A small network was shown many inputs. Here are its activations along a few directions, one row for each input.
In each table, some parts of the input vary, and every possible input appears once, in random order.
A made-up example of a description, with smaller parts first: one of 5 places around a ring, together with either a single point or one of 9 places around a ring or (one of 2 separate values, together with one of 6 places along a line).
Shared parts are said once, and a part with two or three values counts as separate values.
(in the rows, 128 means zero)

A family of inputs:
R1: [150 107 129  58 112 153 131 159 109  53  84 137  70]
R2: [109 136  84 182 103 135 126  84 145  86 169 168 137]
R3: [140 162 147 174 158 170  92 179 127 143 131  90 196]
R4: [149  92 138  83 124 130 135 165 117  63  99 139  61]
R5: [105 154 100 151 103 156 101  67 138  59 152 167 122]
R6: [151  64 101 124 130 105 177 203  97 116 125 152  79]
R7: [155 172 140 179 144 146  97 194 133 165 152  90 190]
R8: [112 102 131 131 138  56 165  79 116 245 113 106 125]
R9: [113 142  94 161 102 135 118  79 157  69 172 158 132]
R10: [168  68 107 151 131  88 191 205  90 122 128 164  83]
R11: [120 117  76 200 108 106 137 106 130 122 205 177 143]
R12: [133 183 152 148 162 179  87 178 146 137 128  98 178]
R13: [ 90 114 143  94 131  76 150  75 121 207  89 106 133]
R14: [129 183 162 139 147 183  67 169 130 116 118  98 172]
R15: [143  75 118 115 130 108 160 189  96  87 102 157  85]
R16: [111 120 158  70 136  92 156  63 140 191  94 100 123]
R17: [116 153  93 113  97 172  94  65 148  53 149 152 123]
R18: [168 170 137 194 162 136 105 196 137 184 172  95 185]
R19: [103 125 184  61 122 110 143  58 140 176  97 103 113]
R20: [116 126  79 189  94 111 127 100 153 106 195 166 136]
R21: [109 103 136 108 139  64 159  73 126 227 103 100 131]
R22: [101 131 167  40 116 126 128  56 132 165  74 110 119]
R23: [152  86 125  92 139 122 163 175 109  71 107 141  76]
R24: [130 188 171 114 143 212  64 156 135 109 115  97 159]
The inputs of R10 and R15 match in every part but one. If R11 is changed in the same way as R10 into R15, which row does it become?
> R2
Describe the family of inputs behind these rows.
> one of 4 separate values, together with one of 6 places along a line
Change only the choice among 4 separate values in R12. List by row number the other rows that result.
> R9, R16, R23
Change only the place on the line of 6 in R14. List by row number the other rows that result.
> R3, R7, R12, R18, R24

A family of inputs:
R25: [ 93 146 131 155 167 134  97 144 160 160 101 110 151]
R26: [107  91  92 111 126 133 110 122 154  86  96 135  90]
R27: [142 148 105 207 102 118 127 114 137  83 190 170 156]
R28: [ 89 122 144  80 139 148 106 107 171 156  77  83 124]
R29: [112  60 126  99 112  33 227  28 118 241 147 144  87]
R30: [157  21 149  70 114  24 234 126  88 225  93 127  81]
R31: [118 135 117 133  93 127 132  77 127  84 145 171 133]
R32: [129 146 177  66 140 137 130 157  94 142 106  97 130]
R33: [169  89 126  79 117 139 132 152  88  77 112 139  85]
R34: [120 144 112 154 114 138 134  89 130  88 175 179 128]
R35: [113 160 164 133 111 145 109  68 122 159 132 112 176]
R36: [118 161 170 112 128 142 111  49 125 153 138 104 142]
R37: [145 147 100 177 109 136 125 101 135  94 179 176 135]
R38: [108  92  93 138 125 144 121 135 150  84 104 132 106]
R39: [172 156 161 144 150 147 119 194  99 160 138 110 148]
R40: [159 106 121 127 127 147 139 181  90  79 151 144  97]
R41: [116 134 115 106  94 118 121  65 130  86 137 173 114]
R42: [109 165 175  87 119 150 129  40 142 151 130  99 134]
R43: [108 182 153 146 128 125 104  85 132 159 152 131 176]
R44: [116 106  70 151 153 139 116 147 138  87 124 145 112]
R45: [136 113 127  53 105 125 156 149 102  65 112 127  75]
R46: [168 119 108 143 123 133 141 195  93  77 149 144 120]
R47: [138 136 191 116 132 148 130 162  88 144 102  90 139]
R48: [144 143 173 119 141 134 104 182  91 152 131  98 139]
R49: [ 98 103  96  81 118 134 129 115 172  87  84 142  86]
R50: [124 157 115 200 159 130  87 173 170 164 131 106 163]
R51: [171 128 115 171 123 132 148 209 110  76 166 152 129]
R52: [109 155 123 178 161 139  99 159 172 165 117 105 154]
R53: [113 191 136 165 122 139 117 104 137 158 180 117 182]
R54: [153 176 135 195 127 143  93 110 130 166 185 116 188]
R55: [104 119 131  87 161 137  99 120 152 150  79  93 156]
R56: [ 91 142 126 128 155 141  99 133 151 157  89  94 141]
R57: [132 115  74 169 141 154 118 163 164 102 139 157 115]
R58: [163 109 112  99 122 140 141 169  82  76 121 142  95]
R59: [102 142 114  85  89 125 138  57 134  78 141 151  98]
R60: [173 156 160 171 143 133 115 207 101 153 142 111 173]
R61: [102  23  99 105 132  25 206  89 148 241  76 127  77]
R62: [142 132 197  55 129 135 138 135 106 141  69 100 132]
R63: [129 125  60 195 140 122 111 178 160  85 152 136 125]
The inputs of R30 and R29 match in every part but one. If R60 is changed in the same way as R30 into R29, which row does it become?
> R54
Describe the family of inputs behind these rows.
> one of 3 separate values, together with either a single point or (one of 2 separate values, together with one of 6 places along a line)
Change only the choice among 3 separate values in R59. List by row number the other rows that result.
> R45, R49
Which other rows agree with R52 in the choice among 3 separate values? List them by row number.
> R25, R26, R28, R38, R44, R49, R50, R55, R56, R57, R61, R63

A family of inputs:
R64: [135 120 171  89 146 103 141 148 121 178 103  90 143]
R65: [120 148 113 173 144 155  98 134 125 102 147 126 148]
R66: [153 168 154 167 137 154 114 173 120 116 127 119 135]
R67: [122 116 129  94 135 113 140  94 143 180 133 111 133]
R68: [118 150  90 167 114 148 100 106 140 100 170 163 170]
R69: [122 154 115 174 120 153 106 118 159 104 156 134 145]
R70: [115 124 142 120 142 123 141 109 110 175  92 109 129]
R71: [131  41  95  64  86  91 180 129 119  93  91 165  50]
R72: [119 126 175 110 149 117 138 122 107 172  95 104 120]
R73: [159  78  74 122 112 115 150 169 103  10 136 177  61]
R74: [102 120 126 101 132 114 132  76 131 171 142 131 127]
R75: [107 125 130 107 110  99 144  57 153 161 141 138 148]
R76: [150 161 146 139 124 145  88 198 121 116 128 106 138]
R77: [139 162 132 166 139 163 120 158 140 115 131 121 145]
The inputs of R73 and R71 match in every part but one. If R66 is changed in the same way as R73 into R71, which row does it become?
> R72
Describe the family of inputs behind these rows.
> one of 2 separate values, together with either a single point or one of 6 places along a line
Change only the place on the line of 6 in R66. List by row number the other rows that result.
> R65, R68, R69, R76, R77

A family of inputs:
R78: [123 169 115 163 119 144  96 108 141 110 161 139 162]
R79: [132 155 137 152 143 153 103 163 132 134 136 112 153]
R80: [142  89 129 104 138 120 153 162 107 128 102 128  93]
R81: [142 154 142 143 153 158 101 177 123 142 128 105 150]
R82: [129 156 136 160 135 152 102 145 128 126 145 120 155]
R83: [127 103 108 112 110 118 147 105 129  97 129 150 100]
R84: [130  98 115 111 119 116 148 129 126 102 117 142 101]
R85: [138  98 124 106 123 112 153 149 120 114 111 136  94]
R86: [126 163 124 162 126 144 104 125 135 120 157 132 161]
R87: [ 97 115 177  73 137  78 157  50 131 245  84  87 135]
R88: [122 107 100 123 104 113 145  95 134  90 137 157 105]
Describe the family of inputs behind these rows.
> either a single point or (one of 2 separate values, together with one of 5 places along a line)
